[[144 125 147 154 146]
 [150 143 131 154 113]
 [118 124 141 121 133]] ⇒ 144

[[127 147 129 106 129]
 [101 133 123 130 124]
 [129 126 127 127 108]] ⇒ 127

[[125 131 143 125]
 [114 121 142 124]
 [142 126 150 104]] ⇒ 125

[[123 143 154 125 135]
 [128 128 131 126 128]
 [127 128 133 125 134]] ⇒ 123

[[124 132 133 153 123 142]
 [121 121 136 105 130 105]
 [132 120 135 141 105 134]] ⇒ 124

[[109 146 106 149 149 110]
 [104 138 145 107 123 145]
 [133 118 126 116 137 140]] ⇒ 109

[[114 126 127 133 115 150]
 [122 115 134 119 132 118]
 [130 139 133 138 140 137]] ⇒ 114

[[127 128 116 125 125 131]
 [122 117 141 127 123 123]
 [110 128 125 126 150 130]] ⇒ 127

[[123 134 129 134 152]
 [127 128 128 150 153]
 [130 127 127 129 150]] ⇒ 123
---
[[106 139 150 123]
 [104 158 156 127]
 [110 124 137 129]]
150

[[151 120 145 112 113]
 [102 134 109 124 132]
 [ 99 152 135 121 130]]
112

[[126 120 127 131 123 133 125]
 [135 115 129 136 124 137 113]
 [139 150 116 122 132 138 120]]
133

[[130 135 137 128 131]
 [129 131 137 124 130]
 [102 118 115 124 102]]
128

[[138 117 105 126 111 125]
 [120 100 120 127 119 104]
 [132 130 112 123 120 149]]
111

[[135 102 140 142 122]
 [125 131 109 147 125]
 [132 143 109  98 115]]
142

[[147 127 135 138 123]
 [102 118 118 109 103]
 [112 133 129 117 125]]
138
---
array([[112, 131, 126, 121, 129],
       [105, 129, 123, 131, 129],
       [134, 126, 147, 118, 132]]) ==> 118

array([[126, 132, 106, 135, 121, 110, 144],
       [128, 135, 146, 143, 131, 139, 142],
       [130, 125, 105, 122, 131, 133, 147]]) ==> 133

array([[132, 125, 108, 120, 144],
       [107, 132, 109, 104, 151],
       [109, 121, 108, 121, 107]]) ==> 121

array([[104, 132, 104, 116, 129, 116, 129],
       [128, 122, 114, 129, 133, 152, 100],
       [120, 104, 100, 122, 121, 105, 122]]) ==> 105

array([[138, 117, 119, 113],
       [116, 123, 146, 149],
       [145, 103, 125, 122]]) ==> 125

array([[128, 116, 129, 105, 113, 134, 115],
       [135, 111, 124,  98, 111, 124, 104],
       [123, 123, 112, 125, 112, 112, 118]]) ==> 112

array([[120, 153, 125, 139],
       [129, 155, 109, 134],
       [120, 156, 112, 140]]) ==> 112

array([[116, 128, 128, 122],
       [128, 140, 128, 134],
       [126, 135, 151, 133]]) ==> 151

array([[134, 134, 128, 123, 102, 144, 146],
       [125, 140, 126, 122, 101, 137, 150],
       [141, 146, 131, 117, 114, 139, 144]]) ==> 139
---
[149 126 115 148 124 122]: 126

[[125 120 133 121]
 [133 128 144 129]
 [130 130 134 151]]: 120

[150 128 151 142 115 116]: 128

[153 124 119 104 125]: 124

[[125 136 121 133]
 [140 136 103 145]
 [127 134 126 124]]: 136

[[146 118 146 133 129 123 100]
 [133 122 133 128 129 138 128]
 [129 116 138 137 122 137 127]]: 118

[155 155  99 153]: 155

[114 156 114 137 129 134 145]: 156

[131 137 116 156 140 122]: 137
---
[126 131 103 119] --> 126, 119

[144 133 153 136 115 148 144] --> 144, 144

[[148 151 153 137 128]
 [131 130 136 123 133]] --> 148, 133

[[124 106 136 128]
 [131 108 136 126]] --> 124, 126

[128 130 119 126 109 105 136] --> 128, 136

[131 102 146 134 125] --> 131, 125

[[133 121 127 121 129]
 [113 152 119 120 127]
 [112 140 112 121 150]] --> 133, 150
---
[119, 152, 158, 150, 134, 124, 116]: 150
[[120, 136, 121, 134, 126], [112, 146, 112, 140, 123], [101, 158, 101, 149, 121]]: 112
[[116, 105, 109, 110, 141], [124, 123, 127, 127, 132], [124, 122, 123, 123, 133]]: 127
[105, 135, 150, 150, 123, 103, 143]: 150
[137, 128, 122, 125, 153]: 122
[135, 105, 117, 120, 126, 149, 146]: 120
[99, 129, 124, 140, 126, 142, 141]: 140
[116, 111, 105, 131, 130]: 105
[124, 133, 130, 137, 106, 128, 115]: 137
[113, 111, 119, 122, 105]: 119
---
[[102 153 138 146 141]
 [141 109 117 130 113]] -> 146

[[154 118 105 139 132 142 117]
 [146 123 113 134 130 139 120]] -> 142

[[155 105 127 129 132]
 [118 135 121 119 128]] -> 129

[[122 118 156 101 119 130]
 [126 127 126 128 128 128]] -> 119

[[129 107 148 107 146 114]
 [118 114 140 115 140 119]] -> 146

[[119 116 155 121 137]
 [137 116 133 142 113]] -> 121

[[117 138 143 139 139 118]
 [150 102 101 120 111 144]] -> 139

[[151 152 133 148 107 153  99]
 [118 124 141 130 134 123 130]] -> 153

[[116 123 110 134 135 113 129]
 [131 125 129 145 104 117 131]] -> 113
---
[118 103 138 130]	130

[[ 99 137 135 151  99 128]
 [113 133 131 149 107 129]]	151

[143 150 151 138 149 109]	138

[[128 131 125 127 128 127]
 [133 116 132 125 131 129]
 [117 151 136 136 116 119]]	127

[136 105 118 127 117 119]	127

[156 103 102 105 103 104]	105

[142 107 127 122 106 145 123]	122

[[105 121 143 143 154 150  99]
 [141 112 126 114 124 141 109]
 [120 145 125 144 100 115 129]]	143

[114 102 106 100 124]	100
